These are the activations of a small neural network, seen along a few directions. Each row is one input.
Each table varies a few parts of the input and shows all the possible inputs, shuffled.
A made-up example of a description, with smaller parts first: values(2) and (point or ring(11) or (line(4) and ring(5))).
Shared parts are said once, and a part with two or three values counts as separate values.

Rows:
row 1: [  46   44  -17  -24   29  106   -2  -17   31 -101   44]
row 2: [  8 -68  63 117  45 -86 -15 -56  50   9  -1]
row 3: [  71   -4  -12  -65 -105   12   41  118  -10  -11  -63]
row 4: [   7   39   13  -44  -75  -23   24   89  -17   -8 -105]
row 5: [ -44 -110    1   62   46  -67  -31  -40   12   71   62]
row 6: [-17  37   2 -68 -84 -13  45  58 -66  50 -77]
row 7: [  59 -100   49  101   30  -47    2  -26   74   10   49]
row 8: [-40   2 -51 -75 -65  -1   7 110 -55  62 -48]
row 9: [-26  91 -18 -34  36  68 -10 -75 -25 -34  40]
row 10: [-50  45 -68 -42  56  83 -41 -28 -25 -29  65]
row 11: [  0  82  -8 -18  45  54 -26 -48  22 -90   4]
row 12: [-14 -59  47  89  44 -86   5 -84   9  69  31]
Question: Describe the family of inputs behind these rows.
Answer: values(3) and line(4)
Question: The inputs of row 7 and row 1 match in every part but the values(3) part. If row 2 is changed in the same way as row 7 into row 1, which row does it become?
Answer: row 11
Question: Which other rows does row 10 become when the values(3) part takes its other values? List them by row number.
Answer: row 5, row 8

Rows:
row 13: [-70  50  -9 -11 -11 -21 -17  37 -57  50 -33]
row 14: [  24   -9   72   50   15  -59    2 -114   19   44   -4]
row 15: [-51 -54 -73 -33 -19  16  45  65 -43  65  22]
row 16: [-63  74 -54 -73  55  83 -32 -26 -41 -22  58]
row 17: [  39   71   -6  -48   23  115   -5    2   19 -109   15]
row 18: [ -4  12  11  31  96  44 -48 -98  54 -46 105]
row 19: [ 54 -18  -2 -26 -39 -12  -6  71  17 -57 -47]
row 20: [ 13 -80  10  57  44 -80 -40 -18  43   8  33]
row 21: [ 52  46  35   1 -77   3  57 -30 -30 -43 -86]
row 22: [-16 -22  51  93  35 -49 -22 -40  37  21  -7]
row 23: [ 69 -40 -12 -19 -70  36  39  96  19 -16  15]
row 24: [-64 -36 -37 -57 -17 -15 -34  37 -35  33 -26]
row 25: [ 23  48  39   9 -60   7   9  51  18 -45 -67]
row 26: [ 28 -98 -13  59  45 -40  31  12  57  51  76]
row 27: [-32  58 -10 -36 -22 -29  20 -46 -77  67 -54]
Question: Describe the family of inputs behind these rows.
Answer: values(3) and (point or line(4))
Question: The inputs of row 24 and row 19 match in every part but the values(3) part. If row 13 is changed in the same way as row 24 into row 19, which row does it become?
Answer: row 25
Question: List by row number the other rows that have the values(3) part in common with row 18.
Answer: row 14, row 20, row 22, row 26

Rows:
row 28: [-69  68 -33 -67 -59  14  18  55 -65  31 -74]
row 29: [-40  -3 -15   4  52  31 -17 -53  -8  22  81]
row 30: [   6   -1   36   65   81    0  -28 -108   71  -71   60]
row 31: [  33 -107   53   71   -4 -115   14  -31   16   56  -21]
row 32: [-29  86 -46 -84  -3  73  13 -11 -73 -16 -12]
row 33: [ 61  83  19 -42 -70  41  21  74  -4 -41 -65]
row 34: [-24  22 -49 -50  31  64  -5 -14 -31  10  42]
row 35: [ 64   6   1  -6 -35  27  24  65  30 -30 -22]
row 36: [ 23 -85  11  22 -38 -71  11  33   1  40 -18]
row 37: [ 15  34 -29 -31  32  66 -28  -2  20 -76  26]
row 38: [ -39   -2   13   51   84  -19  -18 -123   14   29   87]
row 39: [ 55 -40  34  55 -14  -1  21  23  47 -23  10]
row 40: [ 17  45   5 -82 -95 -17  31  75 -28   7 -85]
row 41: [-59 -65  22  81  39 -91 -21 -51 -10  89   6]
row 42: [ 59 -52  72  95  17 -33  29 -40  70 -16  11]
row 43: [ 26 -33 -21 -43 -60 -34  18  72  -3  24 -40]
row 44: [  1   3   6  22  53  40 -32 -41  46 -72  60]
row 45: [-60 -49 -12  31   7 -43 -18  18 -29  72   6]
row 46: [-56  -7 -48 -31 -21  -5  -4  56 -37  55 -26]
row 47: [ 15  96 -19 -60   1  74 -29   4 -29 -89 -27]
Question: Describe the family of inputs behind these rows.
Answer: line(4) and ring(5)
Question: The inputs of row 37 and row 43 match in every part but the ring(5) part. If row 47 is changed in the same way as row 37 into row 43, which row does it become?
Answer: row 40
